A small network was shown many inputs. Here are its activations along a few directions, one row for each input.
In each table, some parts of the input vary, and every possible input appears once, in random order.
A made-up example of a description, with smaller parts first: one of 4 places along a line, together with either a single point or (one of 2 separate values, together with one of 5 places around a ring) or one of 11 places around a ring.
Shared parts are said once, and a part with two or three values counts as separate values.

A family of inputs:
row 1: [-29 -32 -12  11 -18 -31  36  47  45  27  -4  48   9  30]
row 2: [ 31 -45 -27  42  19  22  13  25   3 -24 -35  22  31  45]
row 3: [  14  -25  -26  -22  -10    6   -8 -108   -4   27   46   13   47  -28]
row 4: [ 54 -17   1 -33 -19   0   0 -74  -9  32  16  11  10 -27]
row 5: [ 29  -5  49 -13  13  -7  21 -69   7  35 -20 -40 -13   9]
row 6: [ -6  35 -33  62  13  29  -4  61 -27 -36   5  20  -9  12]
row 7: [-61  14 -19   7 -20 -21   3  86  12   7  10  16 -13 -12]
row 8: [ -3   3 -31  43  10  31 -23  58 -30 -48 -29  -3   9   8]
row 9: [-42  30  -7  34   0  14  -6  87   2   0  23  30 -10  -8]
row 10: [  5  71  55 -50  40  -2 -14 -36 -33   5 -34 -44 -42  -2]
row 11: [  6  36  29 -37 -27  18 -11 -46 -27  -4  27 -57 -25 -25]
row 12: [ 26 -11 -27  62  22  19  32  28   5 -12  -1  45  14  49]
row 13: [ 34 -13  35 -34 -20  15  32 -78   6  18  11 -26  -5  -1]
row 14: [-10 -15   1  37   4   4  27  49  35  22  11  59  14  34]
row 15: [  1  46  43 -16   5  -2 -24 -37 -25  15  -6 -71 -35 -15]
row 16: [-16  26 -24 -23 -17   5 -49 -74 -44   1  67 -18  27 -56]
row 17: [-21 -65  -5   0  -6 -36  18  29  52  -5 -13  32   1  22]
row 18: [ 24  34  -1 -34 -26   0 -43 -41 -46   8  35 -19 -10 -54]
row 19: [-54 -17 -11  -2 -11 -28 -17  66  20 -25  -2   2 -21 -18]
row 20: [-23 -10 -27   6  -4 -10 -25  64  15 -46 -26 -17   9  -9]
row 21: [ 10 -61 -22   7   3 -18  11  28  46 -23 -35  10  31  29]
row 22: [ 31  20  59 -47  50  -8  31 -65  -4  27 -47 -14 -18  17]
The inputs of row 16 and row 3 match in every part but one. If row 9 is changed in the same way as row 16 into row 3, which row does it become? -> row 14
Describe the family of inputs behind these rows. -> one of 2 separate values, together with either one of 5 places along a line or one of 6 places around a ring
Change only the choice among 2 separate values in row 21. List by row number the other rows that result. -> row 20

A family of inputs:
row 23: [  4  -7  15 -32 -46  18  -6 -84 -18  -2  44 -37  -7 -20]
row 24: [ 21  22  38 -30  22   1   7 -61 -25  33 -30 -33 -24 -29]
row 25: [-51  67 -50  32 -27  20 -63  63 -48 -40  46  -1  -9 -56]
row 26: [ 43   6   0  31   9  27  38  33  -3  -4 -39  27 -10  57]
row 27: [ 32  12  12 -29 -39   2 -28 -69  -6  33  36 -38  18 -28]
row 28: [ 10  21  47 -37  -6   8  20 -60 -16 -12   4 -71 -45  -9]
row 29: [ 34  38  46 -32   0  -7  -4 -46  -4  21  -6 -70 -18 -17]
row 30: [ 18   7   8 -51  18  -7 -22 -85 -29  20  29  22  27 -12]
row 31: [ -4   0  33  43  19   8  21  47  24  24  -4  28 -32  42]
row 32: [-18 -49 -31 -16 -28 -13  -2  48  48 -18  10  35  14 -22]
row 33: [-50  79  -8  16  12  16 -51  95 -58 -37   9 -30 -34 -28]
row 34: [  3 -15   4  36  36  27   8  23  14 -32 -54  -8  26  42]
row 35: [-52   5  11  -2   6 -25  34  57  34  32 -19  17 -13  38]
row 36: [ 45 -19 -40  37  -9  22  37  11  -7  -6  15  49  28  24]
row 37: [ 19  -9   4 -31 -14   8 -14 -79 -31  46  17  -2  15 -40]
row 38: [-21 -27  22 -24  -5 -19  10  75  37 -19 -40  11 -11   7]
row 39: [  0 -64 -59  18  -9 -29 -23  16  20 -28  -7   6  17   0]
row 40: [ -3 -20  -5  55  -1   0  21  21  23  18  45  56   6   8]
row 41: [ -3 -40  -5  17   8 -38 -12  40  10 -35 -60 -15  -5  26]
row 42: [ 20  49  31 -47  56 -16  -4 -74 -10   7 -23  -4 -21  -3]
row 43: [-51 -14 -28  13 -20 -33  31  27  36  27  26  45  23   5]
row 44: [  5 -42 -45  33  18  28   1   3  12 -28   1  12  56  15]
Describe the family of inputs behind these rows. -> one of 2 separate values, together with either a single point or one of 4 places along a line or one of 6 places around a ring
The inputs of row 36 and row 26 match in every part but the choice among 2 separate values. If row 27 is changed in the same way as row 36 into row 26, which row does it become? -> row 29
Change only the place on the line of 4 in row 37. List by row number the other rows that result. -> row 23, row 27, row 30

A family of inputs:
row 45: [  1  10  21 -22  13  -7  -1 -18  -2   4 -17 -18 -12  -1]
row 46: [ 14  12  20  -9   7   6   2 -15  -9  -4 -15 -27 -14   4]
row 47: [ 10 -22  12 -20 -10 -10  19 -43  20  28  10   5   9   1]
row 48: [ 32 -10   0   2   8  11   9 -51  -6  11   6   8  14   7]
row 49: [ 18  25  16  -1  18  13   3 -20 -19   1 -12 -13  -9   7]
row 50: [-18  22   5 -19 -18  -9 -16  -3 -12   9  23 -13 -16 -29]
row 51: [ 28 -20   5  -7  -5   4   9 -47   3   8   2  -6  11   5]
row 52: [ 14 -24   4 -20   0  -9   8 -51  10  17   0   1  16  -1]
row 53: [ -8 -53 -39  42  -1  -7  25  78  41 -16 -16  62  24  36]
row 54: [ -3  10  30 -21   3 -10  10 -10   7  15  -7 -13 -20   1]
row 55: [-13  22  -2 -20  -7  -6 -28 -11 -18  -4  15 -18  -6 -31]
row 56: [  2  36  -6   0  -2  18 -25 -12 -36  -5  20 -13  -1 -23]
row 57: [ -2  24  -3  -8 -13  10 -25  -8 -25 -11  16 -26  -7 -28]
row 58: [-26 -21 -21  50  12  -7  15 105  30 -21 -31  34   1  37]
row 59: [-49 -10 -43  54  -6   2  -4 108  16 -33   5  35   8  15]
Describe the family of inputs behind these rows. -> one of 3 separate values, together with either a single point or one of 4 places along a line
The inputs of row 48 and row 49 match in every part but the choice among 3 separate values. If row 51 is changed in the same way as row 48 into row 49, which row does it become? -> row 46
List by row number the other rows that have the choice among 3 separate values in common with row 56. -> row 50, row 55, row 57, row 59
